Each row below holds a small network's activations on one input, seen along a few directions.
Each table varies a few parts of the input and shows all the possible inputs, shuffled.
Descriptions start from the smaller parts, as in this example, which fits no table here: values(3) and (point or ring(11) or (ring(5) and line(6))).
Shared parts are said once, and a part with two or three values counts as separate values.

Other details of the inputs vary at random and push rows far along two fixed directions, the same in every table; ignore that.

Table:
r1: [ 16 -26   4  47  12  -6  18  -4  -5 -22  28  -8 -26  11   9 -16]
r2: [  7  10   4 -24 -26 -10 -24  14  -2  22 -33 -12  -7   9  -1  30]
r3: [ -2  34 -11 -21   0   7 -34  12 -31  -4 -30  21   5 -11  -4 -10]
r4: [-33   8 -19  -1   7  18  16   4  31  -1 -29  24  33 -25  10 -12]
r5: [-41 -27 -27   0 -13  -8  19   4  37 -18  -4  18   2 -25   0  26]
r6: [-41  -6 -22 -24  21  -1  42  -7  40  17   9   1  42  -2   0  -1]
r7: [-21   1 -20  -7  -2  12  26   9  32   8 -30  25  32 -25  16 -11]
r8: [  1  16 -18 -40  -3  -2 -31 -13 -38   4  22 -18   1   4 -23   6]
r9: [-39 -16  -5  -3  -8  -6  23  14  51   6 -29   7  14  -3  10  18]
r10: [ 12  36  11 -35  22   7 -23   1 -25  13   7 -28  14  19 -17   4]
r11: [ 37 -22  29   6   7   0  18 -18   6  10  57  -2 -13   5 -17 -18]
r12: [-48 -16 -36 -22  22   5  29  -8  16 -11  27   7  22 -13 -10  -3]
r13: [ 28 -27  14  50  -4 -10  13 -11  -9 -21  40 -12 -27   6  10 -12]
r14: [-45  -5 -22  11   6  -3  30  -4  21  -3 -27 -19  30   4  22  -1]
r15: [-42  -5 -26   9  -3 -13  43  -7  27  10 -33 -14  37   6  25   6]
r16: [  2  23  12 -15   5  -1 -42  16 -14  -6 -33 -11 -13  12  -3  27]
r17: [ 28  -4  35  35  20  18  -2   9  11 -17  19  25 -13 -13   3 -36]
r18: [ 45 -15  24  31  -6  13  10   3   2 -10  30  28 -22 -23  -2 -22]
r19: [ 23  36 -16 -16 -21   3 -47   2 -38   0  -7  13  -5 -21  -7   2]
r20: [ -1  28   1   5   7  -2 -26  -8 -38  -1 -28 -32  -3  23  10   5]
r21: [-12  20 -14  -1  -4 -18 -23  -2 -41  -6 -29 -18   5  25   4   0]
r22: [ 34 -36  44  29 -17  -3   2   5  18   2  22  10 -38   6  -3   5]
r23: [ 26 -29  19  51  -4  -7  27 -13  -6 -10  31  -7 -21   6   9  -6]
r24: [-32 -21 -29  16 -11 -12  39 -24  21   9 -19  -6  21  -7  15   9]
r25: [  6  23  18 -17  -7   4 -38  17  -7   3 -32 -13  -9  22   0  23]
r26: [ -4  26  -2 -38  19   1 -30  -2 -42   4  10 -12   4  19 -22  -4]
r27: [ 30  29   1 -20 -23  12 -29   3 -20  29 -27   6  -2  -9   1  -8]
r28: [  5  34   4 -38  24   7 -39  -2 -37   7   4 -27  11  15 -18   1]
r29: [-32  -8 -28 -32  11  -3  37 -20  36  25   6  -4  30  -8  -6   1]
r30: [ 34 -24  32  42 -11 -10  21 -11   5   6  19 -17 -17  21  18 -16]
r31: [ 12 -23  23  25   0  -1   0  19  14 -25  26  14 -41   6  -2   3]
r32: [-38 -20 -33 -22  14   2  42 -18  22   2  21   4  29 -23 -11  10]
r33: [ 16 -29  44  37  11  -7   1  26  16 -26  25  18 -32  12  -5  -6]
r34: [ 17  41 -17 -20  -7   9 -42   9 -38  -7 -15  13  -9 -12  -4  -4]
r35: [ 44 -20  25  25 -13  13   8  -2   9   1  24  32 -13 -17   7 -25]
r36: [ 11  14   1 -21 -24  -5 -31   8 -22   8 -22  -4 -22   5 -10  38]
Each input here is: values(4) and ring(9).
Question: Changing only the ring(9) part turns r32 into r28. The same change can be made to r36. Which row results?
Answer: r16
Question: Which other rows does r27 become when the values(4) part takes its other values? List them by row number.
Answer: r2, r29, r30
Question: Start at r3 and move only the ring(9) part, one step at a time. The first step leads to r34. Which rows follow, in order?
Answer: r19, r18, r35, r27, r7, r4, r17
Question: Which other rows does r14 become when the values(4) part takes its other values? List them by row number.
Answer: r4, r10, r25

Table:
r37: [ 11 -17  13  27   7   0  17  -4   1 -13  21   2  -6   5   4 -15]
r38: [ 15 -18  16  19   8  -3  15  -1  11  -7  34  -6 -10  12   0  -6]
r39: [ 13  16   7 -17   0  -4 -24   3 -26   7   4 -14 -12  16 -10   7]
r40: [ 29  26  13 -21 -15   4 -45   3 -32   7 -10  -4 -21   9 -14  13]
r41: [-23 -19 -12  15  11  -7  35 -11  21  -9   9  -1   9  -3   7  -2]
r42: [ 19  21   7 -17   0   2 -31   7 -22   1   3  -4 -12   3 -12   6]
r43: [-53   1 -45 -37  -9 -10  10  -4  16  12 -36   1  26 -12  -1  27]
r44: [ 23  22  16 -25   4   4 -26   0 -32  10  10 -14  -7  11 -16   3]
r45: [-38  12 -46 -20 -12  -7  -1  -6  -7   8 -44  -8  26 -12   7  22]
r46: [ 15  -8  11  17   5  10   4   3   7 -10  21  15 -10  -5  -2 -15]
r47: [-32  16 -44 -25 -16  -3  -4  -3   0   9 -43   7  23 -17   6  15]
r48: [-10 -17   1  18   2  -4  13   1  13  -5  -8  -7  -2   5  11   0]
r49: [-22 -16  -9   3  16  -3  40 -10  31   1  19  -1  18  -5   2  -3]
r50: [ 14 -17  15  30  -6   1  15  -3   9  -5  14  13 -10  -3   5 -10]
r51: [ 16 -18  15  27  -3   6  11   4  18  -6  18  19 -13 -13   1 -12]
r52: [-18 -23  -3   1  -2  -1  20   1  27  -4   5  11   5 -12  -2   9]
r53: [ 13   9   1  -3 -13  -5 -20  -5 -25   5 -12 -21  -6  12   0  11]
r54: [ 11 -22  17  21  -2  -1  16  -1  15  -3  22  -3 -13   9   0  -2]
r55: [ 12 -10  13  25  -3   3   9   8  15  -5   0  14  -7  -8  13 -11]
r56: [ -2  -9   5  16   1   6   9  11  20  -5  -4  19  -3 -10   9  -4]
r57: [-52  14 -55 -33   1   4  14 -10  11   7 -32   9  40 -26   6   2]
r58: [ -5 -10   7  -5  12   0   9  -5   5   4  22  -1   4   3  -4  -7]
r59: [ 13 -13  21  18   0  -2  11   8  15  -5   9  -9 -12  12   6  -2]
r60: [-23 -17   7   8   1   1  26   8  37 -10   0  13   9  -8  -1   8]
r61: [ 10  19  10 -20  -2  -2 -27   7 -26   0   6  -9 -10  11 -13  10]
r62: [-44 -12 -24  12   1  -1  30  -1  26  -4 -28   7  21 -11  14   6]
r63: [ 19  27   5 -26   4   7 -34   1 -26   8   0  -7  -4   2 -18   0]
r64: [ 10 -10  12  22   5   0  11  -2   2  -9  21   9  -8   2   4 -17]
r65: [ 24  25  16 -15  -8   1 -44  14 -19   5 -16  -3 -15   9  -4  11]
r66: [ 22  17  21 -14  -8  -8 -34   9 -24   8 -13 -14 -21  21  -7   8]
r67: [ 22  31  -2 -24  -1   9 -36   1 -33   9  -6  -5   1   3  -9  -6]
r68: [ 19  23  -3 -12  -6   2 -25   2 -31   1  -8  -2  -8   4  -2  -5]
r69: [ 10 -18  17  33   1   0  11   5  15  -5   6  11  -7   1  11 -13]
r70: [-40  20 -45 -32   3  -3  -2 -14 -13  10 -34 -11  36  -8   5   9]
r71: [  7 -16  11  19  15  -1  16 -10   4  -7  27 -10   0   6   3 -15]
r72: [ 11  -8   9  15   9   4   9  -6  -2  -1  23   4  -1   1   1 -22]
Question: Changing only one part turns r72 into r64. The same change can be made to r63. Which row results?
Answer: r42
Question: Describe the family of inputs behind these rows.
Answer: line(4) and ring(9)
Question: Which other rows does r37 become when the line(4) part takes its other values? List them by row number.
Answer: r45, r62, r70
